A small network was shown many inputs. Here are its activations along a few directions, one row for each input.
Each table varies a few parts of the input and shows all the possible inputs, shuffled.
A made-up example of a description, with smaller parts first: one of 6 places along a line, together with either a single point or one of 11 places around a ring or (one of 3 separate values, together with one of 5 places around a ring).
Shared parts are said once, and a part with two or three values counts as separate values.
In the rows, zero is written as 128.

Other details of the inputs vary at random and push rows far along three fixed directions, the same in every table; ignore that.

A family of inputs:
row 1: [102  91 162  64  83 117 146  59  53 131 151 146]
row 2: [143 138 115  68  92 131 146 126 168  83 130 110]
row 3: [119  90 135 147 148 172  92 116  31 174  81 190]
row 4: [114  87 120 172 211 200  95  93 194 145 160  85]
row 5: [154 163 131 124  99 106 136 209 147  85  72 125]
row 6: [162 166 123 101  71  74 162 162 169 103 143 110]
row 7: [168 177 127 113  90 108 131 201 153 108  65 128]
row 8: [141 122 116 126 101  99 154  78 209 125 218  74]
row 9: [ 98 112 134 127  98  84 148  76  54 148 173 167]
row 10: [109 131 135 139 140 136 110 135  54 151  84 177]
row 11: [123 118 116 149 186 154 122  83 220 144 190  68]
row 12: [132 162 119 117  82  70 168 166 161  79 146 104]
row 13: [103  91 130 123  95  77 152  35  88 160 223 142]
row 14: [129 138 125 145 174 166  95 148 146 149  79 125]
row 15: [109 124 136 137 121 114 122 131  63 129 115 161]
row 16: [135 165 122 114  88  68 169 169 158  78 151 103]
row 17: [145 135 140 123  93 125 113 177  30 137  45 196]
row 18: [ 90  90 129 157 187 157 114  50 113 169 187 130]
row 19: [138 133 123 153 194 184 102 176 186 119  90  99]
row 20: [145 127 124 161 208 219  82 170 160 145  57 120]
Each input here is: either one of 2 separate values or (one of 3 separate values, together with one of 6 places around a ring).
Which other rows does row 3 become when the choice among 3 separate values takes its other values? List them by row number.
> row 17, row 20
Which other rows does row 4 become when the choice among 3 separate values takes its other values? List them by row number.
> row 5, row 19

A family of inputs:
row 21: [106 121 136 121 116  99 144 107  94 129 158 138]
row 22: [132 130 132 118  99  96 152 116 156 104 164 105]
row 23: [139 132 128 108  88  95 147 113 128 125 149 131]
row 24: [125 124 129 117 106 100 140  97 103 141 154 144]
row 25: [120 141 126 133 149 138 123 165 129 109  97 130]
row 26: [108  99 126 160 195 179 111  88 169 140 163  92]
row 27: [103  86 122 195 192 157 102  66 116 178 192 134]
row 28: [120 132 124 116 100  90 151 124 121 108 157 131]
row 29: [127 137 132 121 107  91 156 119 150 109 165 103]
row 30: [138 140 128 118 122 142 115 148 108 140  81 150]
row 31: [115 131 129 118 118 117 126 116  81 146 123 160]
row 32: [143 138 130 109  92 101 151 152 154  85 135 110]
row 33: [137 128 132 112 110 131 130 150 111 119 103 139]
row 34: [131 127 137 119 131 141 117 147 107 123  93 142]
row 35: [134 109 125 122 120 128 137  98 161 113 173 103]
row 36: [133 116 134 109 110 127 121 112  84 146 119 160]
row 37: [137 149 121 142 176 162 116 147 214 119 112  78]
row 38: [147 155 114 124 133 125 143 152 211 105 135  81]
row 39: [126 114 130 122 123 140 120 119  89 150 112 157]
row 40: [119 148 128 131 147 137 120 160 129 117  95 127]
row 41: [ 96  82 124 185 189 152  99  62 119 183 187 128]
row 42: [131 136 123 126 132 136 120 147 110 134  93 150]
row 43: [122 111 130 128 122 142 117 119  85 138 113 155]
row 44: [140 125 125 112  91 105 149 114 157 101 167 104]
row 45: [100 106 127 152 191 175 101  81 138 160 148 115]
row 46: [119 116 130 123 106 103 145 104  97 130 158 140]
row 47: [128 120 135 114 111 124 127 114  84 152 119 157]
row 48: [132 141 122 125 128 138 118 153 105 134  85 152]
row 49: [134 122 128 133 165 168 112 115 189 130 133  90]
row 50: [115 122 123 118 106 101 140 101 100 133 160 144]
row 51: [154 163 119 163 136 120 120 201 132 126  77 141]
row 52: [133 132 138 115 128 143 118 145 110 137  90 139]
row 53: [125 106 133 124 116 127 133 103 123 115 159 120]
row 54: [110 120 127 133 137 116 145 108 153 112 178 101]
row 55: [119 111 136 126 112 126 126 121  76 128 121 155]
row 56: [120 115 128 124 106 102 143 102  99 126 157 143]
row 57: [133 146 129 120 132 135 121 152 105 144  83 149]
row 58: [121 127 126 149 172 171 107 144 137 125  97 121]
row 59: [124 129 130 120 114 120 125 113  82 149 120 158]
row 60: [127 131 127 124 106  93 155 121 151  97 168 106]
row 61: [123 114 140 117 112 127 123 116  77 133 120 153]
row 62: [148 132 124 155 102  92 139 141 120 130 148 140]
row 63: [126 151 120 137 161 136 134 147 223  96 144  67]
row 64: [114 124 137 127 119 117 127 118  75 136 121 154]
row 65: [127 146 119 125 143 138 121 161 136 124  94 136]
row 66: [127 101 125 139 182 186 103  80 177 158 155  95]
row 67: [151 128 127 146  90  83 144 133 118 124 162 137]
row 68: [119 145 132 123 139 131 119 155 103 133  86 149]
row 69: [145 136 122 117 128 151 115 154 139 124  91 130]
row 70: [108 104 129 154 186 177 101  78 138 163 145 115]
row 71: [119 117 138 124 112 124 125 117  78 135 120 154]
row 72: [135 135 135 120 137 146 120 158 133 120  92 123]
row 73: [155 150 123 103  92 106 148 136 183 104 144  96]
row 74: [129 165 130 121 141 134 123 186 132 122  68 131]
row 75: [106 113 130 134 165 156 107 101  92 169 123 151]
row 76: [133 132 130 131 137 146 121 161 133 111  92 129]
row 77: [119 113 140 119 104 105 142 102  97 131 153 136]
row 78: [128 151 121 121 108  94 156 150 174  82 154  93]
row 79: [147 138 113 137 165 172 114 147 219 117 114  84]
row 80: [136 141 131 124 135 143 118 153 138 128  87 129]
row 81: [142 126 126 106  96 111 139 125 128 118 136 134]
row 82: [120 101 136 122 122 133 123  77 106 147 160 132]
row 83: [144 131 123 146  90  77 149 125 161 125 172 108]
row 84: [129 144 122 113 106  90 152 116 157 116 167 112]
row 85: [118  93 123 152 184 186 108  84 174 145 159  94]
row 86: [155 150 126 144 126 127 113 195 136 129  69 134]
row 87: [137 134 124 121 121 144 115 152 107 134  83 151]
row 88: [142 149 128 128 141 151 123 190 156 103  71 114]
row 89: [128 137 130 121 106  89 154 117 152 105 166 105]
row 90: [141 124 128 102  87 101 148 118 125 120 151 128]
row 91: [110 103 127 145 158 163 105 101  89 153 122 150]
row 92: [111 119 126 122 108 103 141 104  96 124 161 142]
row 93: [121 118 139 123 126 136 120 117  87 152 111 152]
row 94: [137 136 124 147  92  68 148 129 122 133 160 132]
row 95: [122 119 136 125 124 138 116 114  87 149 110 153]
row 96: [138 158 130 112  98  90 156 148 154 109 132 108]
row 97: [131 157 123 124 140 138 125 191 131 111  71 134]
row 98: [127 139 117 124 135 120 142 125 178 118 157  98]
row 99: [134 129 128 124 125 143 118 156 105 124  84 151]
row 100: [129 117 133 136 167 178 105 147 137 126  94 119]
Changing only one part turns row 30 into row 73. The same change can be made to row 99. Which row results?
> row 35
Changing only one part turns row 45 into row 95. The same change can be made to row 78. Which row results?
> row 55
Changing only one part turns row 96 into row 52. The same change can be made to row 64. Which row results?
> row 61
What is each input in this table made of?
> one of 4 places along a line, together with either one of 2 separate values or (one of 3 separate values, together with one of 6 places around a ring)
Which other rows does row 75 become when the place on the line of 4 takes its other values? List them by row number.
> row 47, row 57, row 66
Which other rows does row 70 become when the choice among 3 separate values takes its other values? List them by row number.
> row 37, row 96
Which other rows does row 86 become when the choice among 2 separate values takes its other values? List them by row number.
> row 67
